Here are a small network's activations along a few directions, averaged over the inputs that share one value of a field.
Related values have similar rows: they may be neighbours, one step apart, or belong to one group.
In the rows, 500 means zero.
Random noise pushes rows far along 7 fixed directions. That doesn't count. These rows show it; they differ only by the noise:
[520 590 485 613 397 507 435 491 540 148 425 528 497 306 508 388 427 190
 290 233 326 486]
[592 815 528 608 657 510 396 454 759 309 544 366 392 423 447 586 365 600
 728 374 496 389]
[559 326 763 715 422 417 673 446 467 625 532 376 420 343 417 445 583 361
 130 772 299 313]
[566 241 528 255 361 557 721 465 382 835 413 533 306 795 361 713 433 742
 747 677 758 494]
[438 468 470 564 293 599 496 613 513 535 484 580 522 378 502 423 455 438
 498 337 381 528]
[486 441 340 403 235 521 527 728 449 546 468 545 598 490 531 381 482 367
 616 366 414 556]
[353 513 454 501 553 534 476 465 466 589 608 663 503 741 539 400 578 584
 445 630 584 452]
[534 646 617 529 592 568 479 329 616 468 500 469 273 551 409 621 343 659
 615 528 575 355]
[387 376 424 467 214 547 537 672 379 655 513 616 582 497 551 296 525 358
 420 508 354 493]


LIBU, 9 values:
keves: [561 416 309 445 403 503 594 615 505 378 405 567 544 561 485 528 510 398
 591 251 572 675]
liku: [621 693 535 544 784 394 506 669 710 680 647 185 670 269 468 689 595 784
 927 549 512 556]
mifa: [607 487 692 707 574 510 448 332 587 414 450 301 317 329 480 524 442 583
 316 636 319 364]
podi: [677 579 427 367 716 188 651 637 471 523 622 216 780 543 511 517 712 329
 627 757 514 470]
ralel: [446 697 584 279 680 504 283 306 437 550 445 439 425 548 586 504 349 613
 598 634 489 395]
gab: [696 758 513 529 964 382 501 430 769 319 586 334 475 613 390 870 553 763
 825 464 809 530]
pota: [502 500 351 266 439 521 403 677 485 768 504 387 557 595 571 567 420 774
 977 579 662 608]
bini: [522 390 592 435 295 679 529 442 459 756 410 546 262 448 423 577 284 749
 731 447 548 498]
dom: [143 697 223 355 653 498 210 504 380 410 680 843 745 875 785 175 622 436
 341 619 586 513]
The values of LIBU form a 3 by 3 grid.
Question: Name the neighbours of keves, in listed order.
Answer: gab, bini
Question: Name the neighbours of pota, in listed order.
Answer: mifa, ralel, dom
Each value of LIBU is a pair of two hidden parts, and every pair occurs once (3 first parts, 3 second parts).
Question: liku and ralel share the first part; liku and bini share the second. Which value has the first part of bini and the second part of ralel?
Answer: mifa

FAZI, 10 values:
ruv: [571 395 536 178 302 375 725 482 248 666 465 437 268 812 373 436 438 358
 534 882 536 220]
fiz: [437 462 606 634 381 698 382 333 447 255 355 696 442 158 508 469 432 442
 169 111 294 638]
dozan: [344 580 590 471 529 551 258 399 475 684 526 522 360 516 582 283 373 623
 478 701 403 313]
fut: [698 327 168  44 377 394 637 489 234 187 303 566 406 948 510 507 434 351
 691 404 841 685]
zove: [621 487 451 409 769 302 582 618 536 551 586 379 773 556 492 729 696 559
 649 575 747 660]
zofa: [295 364 493 718 397 636 657 609 496 778 610 674 656 493 460 426 662 556
 450 486 466 555]
torol: [449 383 472 475 462 408 669 538 394 512 541 592 620 598 523 379 656 214
 250 591 439 477]
fegi: [748 323 502 361 285 428 550 519 524 558 300 358 414 518 458 627 411 426
 602 499 522 516]
luta: [238 695 522 500 479 536 272 423 377 430 577 560 629 324 667 327 492 307
 238 556 277 460]
mef: [502 626 667 875 589 582 400 495 709 362 555 399 376 252 506 443 378 548
 308 503 281 317]
The values of FAZI form a line.
Question: Going along FAZI from torol by way of its neighbour zofa, in what order are fiz, dozan, fegi, luta met?
Answer: fegi, dozan, fiz, luta
Question: What is the length, in steps, of the shortest route from zove to fut?
Answer: 6

GAFEV, 10 values:
banaz: [509 402 646 584 578 478 510 373 503 603 486 406 493 425 473 666 570 596
 395 631 545 540]
lom: [457 195 633 571 378 613 592 341 360 608 411 613 275 571 426 564 506 643
 248 630 559 509]
fibit: [504 539 511 393 342 673 347 361 481 376 304 527 325 321 528 560 194 523
 629 217 482 591]
povek: [367 312 885 833 621 575 714 250 454 725 578 582 424 358 360 534 635 547
  14 755 404 348]
fodo: [580 445 556 320 281 456 471 666 386 831 501 331 431 535 553 363 363 558
 614 842 338 278]
fugid: [357 553 488 573 626 554 485 428 518 480 612 709 613 522 536 564 613 539
 411 402 639 643]
suf: [429 729 439 188 527 455 370 433 351 384 483 509 495 600 576 368 365 327
 546 556 440 362]
tetu: [695 566 533 299 324 476 544 454 498 472 360 287 205 597 419 559 215 455
 714 645 459 253]
sosek: [523 542 361 412 465 450 554 581 531 351 456 541 534 589 466 485 473 298
 591 361 568 506]
nege: [515 660 451 411 642 391 499 441 476 425 610 525 439 762 525 296 520 450
 488 713 521 295]
The values of GAFEV form a ring.
Question: Going along GAFEV from povek by way of its neighbour fugid, in what order are banaz, lom, tetu, nege met?
Answer: banaz, lom, tetu, nege
Question: What is the length, in steps, of the shortest route from fibit to suf?
Answer: 2
